Each row below is a small network's average activation on inputs in which a field has the value named, seen along a few directions.
Values that are neighbours, or in one group, have similar rows; names and order tell nothing.
In the rows, 500 means zero.
Strong random noise was added to every row along 16 fixed directions; ignore it. To show where, here is one row again and again, with new noise each time:
[379 505 593 797 494 507 482 515 256 399 415 623 643 458 214 573 633 477
 491 599 668 207 387 687 363 433]
[502 439 534 299 301 585 311 301 414 607 574 255 436 542 553 548 553 374
 514 472 589 293 482 514 782 367]
[495 511 451 537 694 355 730 476 420 362 444 690 688 642 372 390 704 421
 787 532 565 560 477 519 793 394]
[465 446 368 562 582 420 498 466 549 520 431 764 514 424 495 346 486 382
 499 603 449 510 404 376 718 422]
[503 421 441 196 511 583 435 499 549 485 387 673 653 794 512 501 541 595
 787 428 532 507 473 271 860 371]
[480 431 667 484 464 509 493 355 801 452 419 523 529 539 391 731 586 504
 392 367 465 240 391 376 308 538]
[344 504 523 292 480 519 236 413 528 746 692 416 413 532 470 535 589 243
 655 560 481 514 390 444 735 350]
[429 317 291 412 690 415 572 384 768 487 481 392 387 649 646 481 579 796
 464 488 573 468 648 304 555 304]
[401 567 239 437 499 480 532 393 555 540 563 267 360 512 679 454 471 639
 472 549 605 594 650 475 704 403]
[442 698 430 348 212 597 160 542 336 519 539 539 420 446 549 524 352 695
 518 565 468 473 549 376 535 580]
[559 364 716 418 806 582 367 540 601 616 396 430 516 598 547 421 466 391
 580 461 375 766 441 673 294 538]
[488 629 507 483 653 295 518 573 742 520 712 528 423 511 404 585 553 459
 557 495 315 693 457 465 256 570]
[666 192 428 468 394 640 379 379 611 498 338 454 476 434 591 449 326 429
 348 536 486 670 351 711 635 198]
[384 529 528 391 614 454 493 369 589 587 322 611 492 631 516 422 542 274
 660 466 518 551 460 500 750 315]
[544 569 473 442 224 294 137 200 192 480 603 418 354 441 395 418 540 301
 507 628 564  77 501 602 745 230]
[305 722 628 591 635 364 573 419 753 461 514 556 488 490 355 662 621 407
 543 473 436 566 460 429 298 635]
[636 748 264 335 371 509 402 512 474 426 622 336 582 652 452 571 390 572
 650 492 539 550 457 701 579 504]
[501 546 742 518 382 417 682 313 773 422 572 494 533 363 357 727 627 234
 502 398 354 602 376 453 524 588]


W, 9 values:
w8: [477 641 198 285 341 660 231 608 585 493 646 522 352 504 693 482 636 903
 416 605 556 457 455 350 455 555]
w1: [646 230 449 512 799 491 427 607 646 604 742 640 742 408 352 414 444 378
 596 611 278 453 334 255 479 766]
w2: [265 377 701 378 423 662 488 652 433 568 592 443 641 738 352 817 485 496
 769 454 649 785 599 328 580 303]
w6: [439 430 590 334 404 714 554 551 571 686 484 488 489 487 642 543 566 426
 547 429 514 504 482 405 554 502]
w3: [456 386 689 796 620 642 598 527 416 285 350 580 677 418 425 536 577 384
 427 595 582 907 364 567 554 622]
w9: [643 448 426 378 332 537 285 450 413 606 585 265 225 327 783 326 335 504
 303 519 391 597 548 629 507 445]
w7: [631 493 573 539 478 424 460 461 324 291 674 333 618 584 364 611 460 474
 613 589 556 693 642 465 590 542]
w4: [374 582 529 611 397 672 779 535 238 635 481 384 530 289 588 395 546 471
 513 464 617 320 577 656 585 641]
w5: [463 351 507 499 378 561 695 452 695 658 480 522 431 421 553 541 500 325
 387 375 547 381 421 537 530 282]
W is arranged as a 3 by 3 grid.
How many steps from neighbour to neighbour lead from w6 to w3, at the fewest?
> 3
Which values are neighbours of w4? Give them in the order they are listed.
> w1, w9, w5
Each value of W is a pair of two hidden parts, and every pair occurs once (3 first parts, 3 second parts).
w8 and w7 share the first part; w8 and w3 share the second. Which value has the first part of w3 and the second part of w7?
> w1

E, 12 values:
e3: [395 490 631 663 613 622 659 755 321 592 338 501 545 533 615 467 390 629
 388 426 544 519 653 496 248 694]
e10: [501 696 442 557 487 450 583 578 341 408 501 549 535 626 515 442 468 356
 556 505 651 726 499 622 666 441]
e11: [448 535 587 566 506 205 246 475 464 480 517 561 440 569 251 597 272 227
 582 586 401 722 484 579 466 233]
e1: [562 574 667 505 460 478 496 540 379 349 612 330 538 630 366 687 698 536
 587 477 564 590 449 681 409 492]
e8: [378 456 784 435 230 687 415 366 338 482 323 560 534 401 496 611 484 473
 611 498 479 508 553 409 675 425]
e9: [592 598 649 551 550 602 515 627 492 613 597 452 400 294 620 403 623 380
 354 425 376 494 325 714 112 790]
e5: [285 504 758 632 753 511 553 310 430 499 184 536 336 397 711 254 719 390
 498 582 568 764 677 510 621 511]
e12: [525 335 308 456 683 534 294 448 559 522 599 491 590 530 453 411 428 464
 582 629 467 586 329 469 716 464]
e6: [387 341 744 509 585 633 583 619 244 662 535 332 590 596 400 591 676 385
 602 435 646 461 569 639 478 460]
e7: [579 391 367 570 554 547 410 581 371 632 617 413 450 275 582 290 329 570
 456 669 420 435 608 569 413 565]
e2: [291 553 715 787 562 388 488 268 615 301 359 651 704 370 145 692 459 422
 556 631 503 490 498 382 348 613]
e4: [512 355 532 506 533 510 565 373 750 669 457 270 387 537 540 590 340 324
 266 348 501 378 532 530 474 406]
Each value of E is a pair of two hidden parts, and every pair occurs once (4 first parts, 3 second parts).
e1 and e11 share the first part; e1 and e8 share the second. Which value has the first part of e8 and the second part of e11?
> e3
e10 and e7 share the first part; e10 and e4 share the second. Which value has the first part of e4 and the second part of e7?
> e5

B, 10 values:
b2: [357 418 715 517 257 361 495 340 641 483 690 341 252 439 417 809 610 473
 327 427 517 477 585 345 363 257]
b1: [665 469 461 427 511 252 611 492 533 498 676 380 278 399 660 371 459 560
 470 464 294 645 674 480 448 477]
b4: [405 508 566 542 681 599 500 737 538 673 486 509 544 654 449 603 400 313
 511 468 535 651 428 552 334 515]
b3: [623 490 350 558 420 535 588 552 568 391 532 316 459 584 616 615 519 730
 166 396 621 310 541 446 392 628]
b9: [563 255 603 644 412 555 541 390 332 370 442 316 624 492 385 633 472 625
 406 485 621 259 578 547 524 467]
b7: [324 510 419 539 544 310 421 542 725 549 629 625 196 444 552 547 558 566
 295 553 421 558 496 242 342 399]
b10: [674 278 650 540 493 659 561 456 508 462 298 592 634 436 543 408 479 443
 444 437 488 397 407 595 495 540]
b6: [491 357 418 581 368 368 398 681 512 409 638 883 378 335 383 514 647 769
 359 633 363 391 409 271 311 361]
b5: [192 535 752 543 624 389 845 418 502 777 421 413 415 479 514 529 524 235
 645 402 517 481 805 383 620 453]
b8: [345 666 384 735 580 584 477 498 272 447 219 587 628 514 536 360 256 465
 439 604 695 507 554 480 673 627]
B is arranged as a line.
A walk along B starts at b5 and steps to its neighbour b4. Put b2, b1, b9, b8 in the order it reaches them.
> b2, b8, b1, b9
Which values are neighbours of b3? Give them in the order they are listed.
> b6
